A small network was trained on invented records. Each row is its activation on one of them, seen along a few directions.
After each row come some of the record's fields: MOPEB, NOZOT, ZIZ, ZUZ, VEVIS.
A field that a record lacks is left out.
The largest differences between rows may come from other fields.
(in the rows, 500 means zero)
Random noise pushes rows far along 6 fixed directions. That doesn't count. These rows show it; they differ only by the noise:
[643 434 505 309 378 401 722 306 499 538 538 364 413 537 439 445 402 492
 442 433]
[657 527 420 593 479 397 250 659 514 557 242 894 419 516 356 478 431 661
 226 801]
[459 464 383 708 574 533 374 470 611 468 832 529 623 477 519 520 545 543
 506 638]
[194 489 784 484 490 492 307 746 624 492 250 625 535 487 512 321 227 441
 881 418]
[412 339 611 360 509 354 560 430 508 498 603 465 522 463 511 517 382 496
 581 567]
[385 544 377 759 692 382 296 577 432 448 465 697 436 395 613 729 779 530
 251 695]
[380 432 393 633 612 389 486 395 522 467 772 476 474 421 615 645 668 520
 395 597]
[495 563 365 617 453 438 519 425 590 533 520 510 303 501 537 471 585 540
 350 437]

[228 393 572 480 477 287 453 505 605 518 518 547 286 393 625 447 451 573
 565 530]
MOPEB=fosi NOZOT=kisim ZIZ=petaf ZUZ=zadi VEVIS=buge
[251 413 470 423 468 473 498 637 599 673 352 753 219 531 507 418 415 667
 441 471]
MOPEB=kugi NOZOT=kisim ZIZ=tama ZUZ=nidi VEVIS=bofu
[282 623 423 513 593 508 636 563 383 572 153 543 178 506 635 646 783 438
 293 220]
MOPEB=fosi NOZOT=kisim ZIZ=zed ZUZ=nidi VEVIS=bofu
[518 455 442 457 618 592 557 495 253 433 570 426 595 356 558 757 741 526
 455 680]
MOPEB=kugi NOZOT=kisim ZIZ=tama ZUZ=nidi VEVIS=bofu
[107 402 741 466 736 624 318 787 445 459 365 654 732 472 557 563 429 420
 821 534]
MOPEB=fosi NOZOT=kisim ZIZ=zed ZUZ=nidi VEVIS=buge
[460 643 322 685 619 538 553 505 507 564 446 538 368 600 566 672 761 457
 198 333]
ZUZ=nidi VEVIS=buge
[621 335 470 351 469 446 643 280 485 475 811 375 559 452 474 525 466 570
 476 654]
MOPEB=kugi NOZOT=kisim ZIZ=volos ZUZ=zadi VEVIS=bofu
[933 851 318 666 396 711 534 460 444 459 199 447 464 616 353 425 649 396
 254 311]
MOPEB=kugi NOZOT=kisim ZIZ=volos ZUZ=zadi VEVIS=bofu
[538 567 549 312 374 693 687 542 456 562 276 399 461 580 418 331 396 442
 635 239]
NOZOT=kisim ZIZ=tama ZUZ=nidi VEVIS=buge
[906 400 396 525 457 524 476 371 700 572 929 546 804 742 209 439 236 575
 334 707]
ZUZ=zadi VEVIS=buge
[730 666 248 630 521 686 663 335 410 464 615 308 513 550 515 581 792 424
 273 329]
MOPEB=kugi NOZOT=senik ZUZ=zadi VEVIS=buge
[311 295 454 354 574 459 570 531 492 626 606 660 414 508 501 567 481 645
 414 613]
MOPEB=fosi NOZOT=kisim ZIZ=tama ZUZ=nidi VEVIS=buge
[527 522 524 507 363 358 490 433 714 558 513 466 381 578 466 341 339 523
 460 406]
ZUZ=zadi VEVIS=buge
[552 513 473 576 479 462 519 396 559 443 661 385 514 456 511 508 520 462
 503 505]
MOPEB=kugi NOZOT=kisim ZIZ=volos ZUZ=zadi VEVIS=bofu
[430 574 461 492 367 421 587 465 520 545 367 446 169 428 611 435 580 531
 483 331]
MOPEB=kugi NOZOT=kisim ZIZ=tama ZUZ=zup VEVIS=reko
[575 457 486 465 357 475 545 404 581 491 645 402 477 448 482 384 399 542
 588 533]
MOPEB=kugi NOZOT=kisim ZIZ=petaf ZUZ=zadi VEVIS=bofu
[393 406 726 192 470 225 734 376 303 498 283 343 282 449 648 562 480 397
 594 362]
MOPEB=fosi NOZOT=kisim ZIZ=zed ZUZ=vagum VEVIS=reko
[324 332 592 367 437 466 525 481 532 500 686 430 502 422 575 409 374 568
 757 555]
MOPEB=fosi NOZOT=kisim ZIZ=tama ZUZ=zup VEVIS=reko
[643 679 440 578 455 386 533 433 537 498 253 491 314 587 456 491 572 427
 251 331]
MOPEB=fosi NOZOT=senik ZUZ=zadi VEVIS=buge
[351 574 339 617 498 641 648 418 624 550 714 329 366 537 588 462 648 472
 522 212]
MOPEB=fosi NOZOT=kisim ZIZ=tama ZUZ=nidi VEVIS=bofu
[695 613 445 497 342 547 469 507 415 491 301 539 386 417 497 391 540 589
 501 563]
MOPEB=kugi NOZOT=kisim ZIZ=zed ZUZ=vagum VEVIS=bofu
[150 218 553 283 708 283 659 450 406 565 657 557 384 462 631 747 590 536
 395 557]
MOPEB=fosi NOZOT=kisim ZIZ=tama ZUZ=nidi VEVIS=buge
[624 474 478 335 488 686 625 489 327 498 436 458 618 485 424 534 532 525
 515 568]
MOPEB=kugi NOZOT=kisim ZIZ=zed ZUZ=nidi VEVIS=bofu
[431 386 657 588 599 457 348 487 669 409 891 388 887 530 473 505 314 404
 749 613]
ZUZ=zadi VEVIS=buge
[669 542 486 325 271 583 692 402 465 534 390 347 383 510 460 301 425 512
 577 338]
NOZOT=kisim ZIZ=zed ZUZ=zup VEVIS=reko
[602 536 439 572 519 328 477 445 519 492 459 570 371 488 495 578 578 521
 244 554]
MOPEB=kugi NOZOT=senik ZUZ=zadi VEVIS=bofu
[840 565 396 438 441 668 663 347 432 479 536 374 603 585 358 482 529 474
 381 473]
MOPEB=kugi NOZOT=kisim ZIZ=petaf ZUZ=zadi VEVIS=bofu
[869 476 424 433 525 587 458 523 323 476 462 614 757 538 283 572 482 535
 308 797]
MOPEB=fosi NOZOT=kisim ZIZ=zed ZUZ=nidi VEVIS=buge
[444 491 409 565 616 420 672 290 467 450 816 217 504 491 662 712 757 399
 375 380]
ZUZ=zup VEVIS=buge
[840 492 464 369 262 384 531 438 733 673 396 665 367 742 221 234 133 647
 258 508]
ZUZ=zadi VEVIS=buge
[731 529 454 458 435 662 681 307 504 457 726 245 692 586 405 435 456 393
 575 377]
MOPEB=fosi NOZOT=kisim ZIZ=volos ZUZ=zadi VEVIS=reko
[469 495 593 402 464 291 523 550 510 552 278 557 314 536 500 510 434 510
 379 452]
ZUZ=zup VEVIS=buge
[285 542 624 334 560 728 692 582 366 511 312 358 527 544 561 516 546 342
 736 153]
MOPEB=fosi NOZOT=kisim ZIZ=tama ZUZ=nidi VEVIS=bofu
[748 379 494 479 573 396 424 430 519 484 727 576 775 581 336 592 381 529
 332 793]
ZUZ=zadi VEVIS=buge
[570 304 610 315 616 345 511 440 386 458 595 546 665 502 425 647 402 488
 428 743]
MOPEB=fosi NOZOT=kisim ZIZ=volos ZUZ=zadi VEVIS=buge
[595 352 543 250 308 331 577 421 469 553 474 528 352 410 487 376 339 654
 540 661]
MOPEB=kugi NOZOT=kisim ZIZ=zed ZUZ=vagum VEVIS=buge
[604 497 521 389 380 359 630 344 538 532 484 405 363 552 456 409 370 483
 457 414]
MOPEB=fosi NOZOT=kisim ZIZ=petaf ZUZ=zadi VEVIS=reko
[665 453 405 400 359 202 694 223 619 582 611 381 250 566 478 489 473 556
 175 454]
ZUZ=zadi VEVIS=buge
[565 438 452 588 506 483 426 419 580 429 803 450 660 452 469 483 477 528
 532 676]
MOPEB=kugi NOZOT=kisim ZIZ=volos ZUZ=zadi VEVIS=bofu
[208 430 591 482 404 418 505 538 768 596 532 531 316 552 537 304 279 538
 669 313]
MOPEB=fosi NOZOT=senik ZUZ=zadi VEVIS=bofu
[847 628 436 411 475 538 789 290 342 453 511 179 570 609 442 615 644 327
 303 290]
ZUZ=zup VEVIS=buge
[660 405 509 291 426 417 584 455 355 550 422 577 449 472 456 507 455 584
 434 633]
NOZOT=kisim ZIZ=tama ZUZ=vagum VEVIS=reko
[487 533 479 531 451 535 453 568 529 514 424 531 460 470 474 447 476 523
 522 503]
MOPEB=fosi NOZOT=kisim ZIZ=zed ZUZ=nidi VEVIS=bofu
[209 470 642 559 698 442 444 511 453 401 570 421 607 449 656 625 569 344
 681 429]
MOPEB=fosi NOZOT=kisim ZIZ=petaf ZUZ=zadi VEVIS=buge

Here are new rows. What are their fields?
[538 323 675 188 672 382 686 479 258 525 408 499 677 570 440 790 467 394
 381 577]
ZUZ=nidi VEVIS=buge
[264 691 638 595 460 405 387 673 674 557  37 615 220 585 565 347 421 425
 529 164]
ZUZ=zadi VEVIS=buge
[570 554 485 611 582 404 438 472 515 451 499 510 530 541 481 606 572 446
 361 524]
MOPEB=fosi NOZOT=senik ZUZ=zadi VEVIS=buge
[372 360 537 435 363 224 426 562 762 659 504 707 219 552 471 336 232 711
 407 587]
ZUZ=zup VEVIS=buge
[354 364 509 135 411 483 980 230 376 557 583 175 247 419 639 539 606 511
 552 248]
MOPEB=kugi NOZOT=kisim ZIZ=tama ZUZ=nidi VEVIS=bofu
[470 579 366 568 402 604 459 594 562 574 391 606 278 451 501 429 555 665
 446 514]
MOPEB=kugi NOZOT=kisim ZIZ=tama ZUZ=nidi VEVIS=bofu
[227 421 670 484 737 450 430 655 404 480 416 580 647 476 578 729 546 396
 569 538]
ZUZ=nidi VEVIS=buge
[362 492 575 502 563 311 407 561 414 455 315 584 358 400 596 584 562 497
 439 585]
MOPEB=fosi NOZOT=kisim ZIZ=petaf ZUZ=zadi VEVIS=buge
[334 656 513 640 480 652 445 601 539 457 332 462 421 456 597 424 584 440
 653 303]
MOPEB=kugi NOZOT=kisim ZIZ=volos ZUZ=zadi VEVIS=bofu
[415 517 362 607 685 478 658 360 440 500 705 360 490 516 626 786 808 407
 278 386]
ZUZ=nidi VEVIS=buge
[450 423 526 627 524 617 387 456 652 393 949 366 818 449 493 412 401 482
 797 618]
MOPEB=kugi NOZOT=kisim ZIZ=volos ZUZ=zadi VEVIS=bofu
[573 551 580 580 666 386 344 599 420 446 329 633 633 551 451 681 554 410
 322 610]
ZUZ=zadi VEVIS=buge
[752 373 565 333 500 298 467 450 466 509 458 642 610 572 303 530 308 548
 312 759]
MOPEB=fosi NOZOT=senik ZUZ=zadi VEVIS=buge
[322 693 574 896 618 596 218 691 756 431 563 495 659 602 539 466 474 344
 697 300]
ZUZ=zadi VEVIS=buge
[449 605 299 708 509 634 470 576 718 648 561 651 379 684 462 447 524 580
 328 339]
ZUZ=nidi VEVIS=buge
[617 699 314 831 534 647 331 500 605 451 596 530 557 560 478 441 623 478
 415 467]
MOPEB=fosi NOZOT=kisim ZIZ=petaf ZUZ=zadi VEVIS=buge
[298 335 606 209 492 542 705 516 441 589 429 491 437 491 513 495 400 544
 639 443]
MOPEB=kugi NOZOT=kisim ZIZ=zed ZUZ=nidi VEVIS=bofu
[830 614 568 483 495 489 459 479 409 420 337 439 720 574 352 539 464 367
 396 543]
ZUZ=zadi VEVIS=buge
[830 557 373 463 261 646 595 382 614 547 560 442 493 588 315 279 343 593
 466 495]
MOPEB=kugi NOZOT=kisim ZIZ=volos ZUZ=zadi VEVIS=bofu
[421 622 612 574 548 607 512 500 443 359 450 262 636 442 588 514 594 282
 732 296]
MOPEB=kugi NOZOT=kisim ZIZ=volos ZUZ=zadi VEVIS=bofu
[372 500 622 528 535 662 233 799 466 476 338 726 670 424 492 450 403 594
 744 668]
MOPEB=kugi NOZOT=senik ZUZ=zup VEVIS=bofu
[180 424 706 283 493 217 720 489 535 596 284 402 167 519 642 588 434 411
 511 186]
ZUZ=nidi VEVIS=buge
